These are the activations of a small neural network, seen along a few directions. Each row is one input.
Each table varies a few parts of the input and shows all the possible inputs, shuffled.
A made-up example of a description, with smaller parts first: one of 5 places around a ring, together with either a single point or one of 9 places around a ring or (one of 3 separate values, together with one of 6 places along a line).
Shared parts are said once, and a part with two or three values counts as separate values.
In the rows, zero is written as 128.

A family of inputs:
R1: [118 110 127 122 124 132  99 103 104 118 115 106 138 127]
R2: [144 156 120 147 116 138 117 145 121 140 127 128 131 138]
R3: [151 137 130 131 130 132 120 113 119 133 125 122 125 130]
R4: [118 127 120 107 156 124 136 104  98 123 117 120 140 114]
R5: [141 158 134 130 146 121 157 143 115 130 132 138 151 122]
R6: [ 52  24 152  94  87 121 153 157 248 109 156 170  80 122]
R7: [134 131 136 140 121 128 107 125 123 132 124 119 146 135]
R8: [127 125 140 136 122 133 102 114 121 126 122 115 139 130]
R9: [123 122 127 111 147 131 134 105  96 124 120 121 143 107]
R10: [137 126 111 114 142 126 118 101 104 124 115 112 121 135]
R11: [143 157 120 150 121 131 129 145 117 135 125 131 131 143]
R12: [137 143 135 139 120 130 108 139 127 130 128 119 146 137]
R13: [121 128 107 127 132 135 110 109 100 128 110 113 119 135]
R14: [161 154 125 134 128 128 125 138 125 137 131 126 131 137]
R15: [136 168 125 135 153 114 161 149 122 124 131 132 145 122]
R16: [142 122 117 118 133 132 115 102 102 125 118 114 124 129]
R17: [139 168 110 155 127 125 134 151 123 128 126 126 125 144]
R18: [139 144 137 129 145 126 144 127 115 138 130 132 151 113]
R19: [ 81  40 144  95 100 121 169 163 245 121 172 176  65 123]
R20: [156 165 115 142 138 116 143 144 127 125 130 124 126 143]
R21: [142 155 136 127 144 128 145 141 119 136 133 133 151 115]
R22: [113 115 120 118 134 127 102 103 106 117 112 104 135 134]
R23: [134 157 125 147 132 119 126 148 128 118 127 117 140 144]
R24: [ 56  46 159  88 112 115 192 165 238 123 170 182  87  98]
R25: [131 137 141 125 146 131 139 115 113 132 128 129 145 108]
R26: [142 126 125 123 132 127 113 103 106 129 121 117 122 126]
R27: [ 60  43 139 109  84 134 161 169 242 121 166 182  64 121]
R28: [126 130 120 135 121 137 105 111 102 132 117 120 122 128]
R29: [134 140 125 144 119 141 111 120 114 136 121 124 124 132]
R30: [138 146 134 141 125 124 121 141 122 125 127 122 146 144]
R31: [118 115 134 127 124 128  96 104 108 121 118 110 137 126]
R32: [160 156 124 137 131 122 138 138 121 131 131 130 132 143]
R33: [123 126 135 116 147 126 132 106 100 128 123 125 142 104]
R34: [142 146 121 148 118 137 116 132 117 142 123 127 131 136]
R35: [126 124 113 132 123 141 107 110  98 128 113 116 122 129]
R36: [159 143 126 135 129 127 125 124 121 139 127 125 131 135]
Question: Changing only one part turns R24 into R6. The same change can be made to R33. Which row results?
Answer: R31
Question: What is each input in this table made of?
Answer: one of 4 places along a line, together with either a single point or one of 8 places along a line

A family of inputs:
R37: [124 144 135 122 148 126 166 146 134 137 139 148 139 107]
R38: [159 177 137 157 124 125 118 157 120 135 132 122 163 143]
R39: [130 147 122 146 124 124  95 130 104 117 113 102 151 151]
R40: [147 137 132 111 152 116 173 136 145 132 145 144 122 117]
R41: [100  92 145 134  86 120 166 192 239 133 166 178  85 143]
R42: [178 172 117 143 136 123 138 143 124 138 131 126 123 143]
R43: [ 86  45 140 123  73 139 119 149 222 127 155 157  70 134]
R44: [168 174 117 149 128 129 140 148 113 141 130 134 130 139]
R45: [101 112 139 115 139 117 128 125 128 111 122 118 153 121]
R46: [131 141 155 126 141 118 153 150 143 128 140 138 166 116]
R47: [109 111 116 107 144 122 150 118 118 117 125 132 118 118]
R48: [125 149 115 150 126 126 104 123 102 118 111 107 136 144]
R49: [151 129 117 135 117 142 100 104  98 137 115 119 120 137]
R50: [148 143 100 130 135 124 115 116 109 121 114 107 112 151]
R51: [141 131 139 142 112 138  78 113 105 132 117 107 150 142]
R52: [122  96 133 105 130 134 132 101 119 133 128 135 121 107]
R53: [139 145 100 139 128 130 117 121  99 124 113 114 120 147]
R54: [155 179 118 153 131 134 134 152 112 143 129 130 139 135]
R55: [116 109 115  97 151 115 148 113 128 114 129 125 109 123]
R56: [155 179 131 160 127 126 127 150 116 135 130 125 147 136]
R57: [ 95 116 120 109 145 125 142 122 118 120 122 128 126 112]
R58: [108 100 135 108 132 138 124 105 120 135 126 131 129 100]
R59: [ 69  65 125 117  84 129 137 169 222 108 149 156  73 145]
R60: [137 133 132 146 116 140  88 106 101 132 115 110 134 135]
R61: [130  93 132  96 137 127 129  94 129 130 131 130 114 111]
R62: [138 139 133 120 145 123 174 142 135 134 142 151 130 113]
R63: [ 95 115 133 119 143 118 135 119 124 112 122 124 136 114]
R64: [125 150 102 142 130 134 111 124  99 126 111 111 128 143]
R65: [125 144 148 130 144 120 161 143 138 128 139 143 148 110]
R66: [138 134 118 139 119 146  94 107  98 139 113 116 128 133]
R67: [107 100 149 115 129 132 119 103 124 127 127 125 138 104]
R68: [161 126 116 128 123 135  97  97 109 135 117 113 113 140]
R69: [113  97 157 111 125 131 111 109 129 127 127 119 154 110]
Question: What is each input in this table made of?
Answer: one of 3 separate values, together with either a single point or (one of 2 separate values, together with one of 5 places along a line)
Question: List by row number the other rows that have the choice among 3 separate values in common with R67.
Answer: R43, R49, R51, R52, R58, R60, R61, R66, R68, R69
Question: Which other rows does R48 become when the choice among 2 separate values takes its other values? List them by row number.
Answer: R63

A family of inputs:
R70: [184 167 120 117 149 119 159 146 128 139 141 139 132 117]
R71: [ 98 132 141 138 127 126 120 143 107 121 127 121 181 119]
R72: [149 111 124  91 161 133 138  70  87 135 122 117 122 115]
R73: [146 129 156 116 137 125 118 118 115 136 132 117 178 100]
R74: [ 58  17 132  73 102 138 156 120 210  99 163 168  49 108]
R75: [135 123 153 159  95 149  87 125 130 134 122 124 155 132]
R76: [125 125 156 145 107 120  87 131 125 115 124 120 157 147]
R77: [144 129 171 122 151 129 135 109 106 140 137 121 178 102]
R78: [ 98 138 141 135 131 132 105 146 129 116 118 113 172 139]
R79: [108 137 159 129 137 125 134 129 103 127 121 122 173 104]
R80: [143 173 124 132 150 120 172 159 113 128 131 142 127 116]
R81: [135 128 156 150  88 151  64 133 133 150 134 128 141 134]
R82: [119 124 113 104 161 124 139  73  92 130 112 127 119 107]
R83: [164 161 118 153 109 113 135 155 142 122 132 134 115 171]
R84: [115 142 159 134 151 120 135 110 111 134 126 130 174  95]
R85: [106 116  95 111 141 133 107 112 111 112 100 107 119 146]
R86: [181 166 135 124 164 125 176 138 118 142 146 142 130 117]
R87: [131 168 105 144 135 121 164 171 119 123 136 138 136 134]
R88: [132 173 104 142 139 127 148 172 143 120 127 132 131 158]
R89: [104 111  94 113 135 128 124 108  88 117 109 114 127 127]
R90: [111 121 114  98 146 129 138  93  83 124 105 118 120 115]
R91: [ 51  38 186 100  95 124 156 157 244 118 156 164 116  92]
R92: [175 159 114 167 100 143 134 150 147 145 129 141 112 157]
R93: [ 84  61 135 101 112 105 202 190 249 140 174 195  73 128]
R94: [ 99 137 144 151 120 121  96 138 132 110 125 100 154 136]
R95: [140 101 108 133  98 153  68 100 114 150 120 114  82 138]
R96: [140  98 105 141 108 153  88  93 110 130 109 114  96 136]
R97: [106 115  98 131 130 119  98 102 114 107 109  92  98 143]
R98: [174 164 118 158  87 143 117 155 151 164 140 140  98 163]
R99: [152 110 109  87 148 128 121  79  97 132 117 112 122 113]
R100: [149 177 124 138 166 116 174 140 120 134 137 150 126 106]
R101: [132 100 109 125 116 121  90  98 106 113 108 108 100 152]
R102: [134 172 106 161 128 113 140 163 147 116 135 117 110 157]
Question: What is each input in this table made of?
Answer: one of 3 separate values, together with either a single point or one of 10 places along a line
Question: Changing only the choice among 3 separate values turns R102 into R97. The same change can be made to R87. Which row results?
Answer: R89
Question: Which other rows does R90 become when the choice among 3 separate values takes its other values? List them by row number.
Answer: R79, R80
Question: Which other rows does R88 become when the choice among 3 separate values takes its other values? List them by row number.
Answer: R78, R85

A family of inputs:
R103: [125 122 127 126 125 134 112 114 115 127 122 121 129 127]
R104: [128 120 126 121 130 130 117 113 118 127 122 120 129 127]
R105: [141 147 130 137 132 126 131 133 122 132 129 127 135 128]
R106: [134 140 129 127 137 125 134 131 118 131 128 128 139 124]
R107: [147 152 120 143 125 128 124 139 122 131 127 125 129 142]
R108: [ 70  49 147 101  99 123 166 162 233 120 163 173  80 118]
R109: [142 150 123 142 127 130 127 137 123 134 126 127 133 137]
R110: [128 131 124 124 137 127 127 118 117 127 124 123 128 125]
R111: [131 136 127 126 137 128 134 126 118 127 126 126 137 122]
R112: [128 124 125 125 131 129 124 115 114 127 122 124 128 125]
R113: [136 143 131 132 135 125 135 131 121 128 128 128 139 128]
R114: [124 122 125 131 122 131 106 116 117 125 119 116 129 133]
Question: What is each input in this table made of?
Answer: either a single point or one of 11 places along a line

A family of inputs:
R115: [175 187 106 128 178 103 147 130  98 124 121 110 153 138]
R116: [127 140 149 111 139 123 185 182 178 129 162 154 146 108]
R117: [ 84  86 123 100 144 130 185 116 141 125 136 160  96  93]
R118: [ 77  64 168 103 124 116 125 106 174 110 129 125 128 112]
R119: [ 91  89 143 101 148 114 187 130 155 101 136 149 124 105]
R120: [180 160  95 108 150 130 121 109  86 141 119 108 112 157]
R121: [117 125 109 101 147 124 188 150 173 126 148 153  83 110]
R122: [142 151 124 119 169 105 143  98  65 115 107 114 160 117]
R123: [132  92 111  85 122 122 160 141 183 133 142 153  80 143]
R124: [ 79 117 148 140  97 129 118 183 178 126 147 150 146 137]
R125: [126 122 124 110 155 108 185 161 187 100 158 147 115 124]
R126: [148  98 126 135  78 132 124 157 195 145 143 164  74 158]
R127: [145 164 142 128 164 127 142 122  61 141 115 126 195 103]
R128: [124 124 127 121 144 139  79  63  68 128 109  92 133 102]
R129: [ 91  26 137  96  95 137  93  85 174 131 132 127  99 111]
R130: [ 71  92 112 136 107 135 123 156 169 125 137 142  83 140]
R131: [167 189  90 123 174 122 148 119  83 148 112 116 120 122]
R132: [ 78  85 184 107 120 138 115 126 171 130 139 147 160  97]
R133: [175 199 109 180 130 145 123 125  98 150 119 127 117 143]
R134: [133 140 166 128 140 139  79  97  79 138 116 101 197 107]
R135: [182 197 131 181 128 117 124 135 110 134 121 118 147 161]
R136: [129 125 151 122 146 117  83  73  82 114 110  82 161 122]
R137: [144  85 127 112 118 148  52  63  74 122 105  82 127 121]
R138: [ 93 108 164 105 135 131 183 150 147 125 145 161 155  89]
R139: [192 165 110 167 106 159  92 122 104 142 119 122 112 173]
R140: [131 133 131 146 103 128 151 165 181 142 156 162  73 128]
R141: [140 126  90 145  95 153  57 116  86 110  94  90 116 166]
R142: [149 121 104 103 140 131 117  76  53 124 114 113 124 128]
R143: [119 166  90 155 120 144  88 116  81 119  97  98 120 144]
R144: [137 150 101 117 165 125 141  86  51 130 107 124 132  99]
R145: [186 202 141 192 121 133 130 159 103 156 128 124 181 139]
R146: [141 132 151 149 103 104 152 176 193 118 159 154 102 142]
R147: [144 146 165 155  92 123 149 195 186 141 169 163 137 123]
R148: [ 89  58 103 129  74 138  97 142 183 124 130 133  84 158]
R149: [ 77  96 134 136 106 108 127 164 180 107 139 129 111 156]
R150: [126 165 114 156 122 117  91 126  94 103 100  88 151 165]
R151: [ 98  55 121  88 117 128 158 105 151 129 136 156  93 120]
R152: [178 200 127 136 163 119 148 152  90 152 127 115 185 119]
R153: [130 178 128 164 115 139  89 148  92 132 104 106 188 147]
R154: [ 73  59 146 103 125 139 121  96 162 129 130 135 100  95]
Question: What is each input in this table made of?
Answer: one of 2 separate values, together with one of 4 places along a line, together with one of 5 places around a ring
Question: Changing only the place on the line of 4 turns R137 into R134. The same change can be made to R129. Which row results?
Answer: R132
Question: Changing only the place on the line of 4 turns R138 into R119. The same change can be made to R147. Which row results?
Answer: R146
Question: Which other rows does R139 become when the place on the ring of 5 takes its other values? List them by row number.
Answer: R120, R137, R141, R142
Question: Which other rows does R143 become when the choice among 2 separate values takes its other values? List them by row number.
Answer: R130
Question: Which other rows does R124 become when the choice among 2 separate values takes its other values? List them by row number.
Answer: R153
Question: Which other rows does R133 become when the place on the line of 4 takes its other values? List them by row number.
Answer: R135, R139, R145
Question: A walk changes only the place on the line of 4. It starts at R123 and steps to R121. List the rest of the walk in order.
Answer: R125, R116
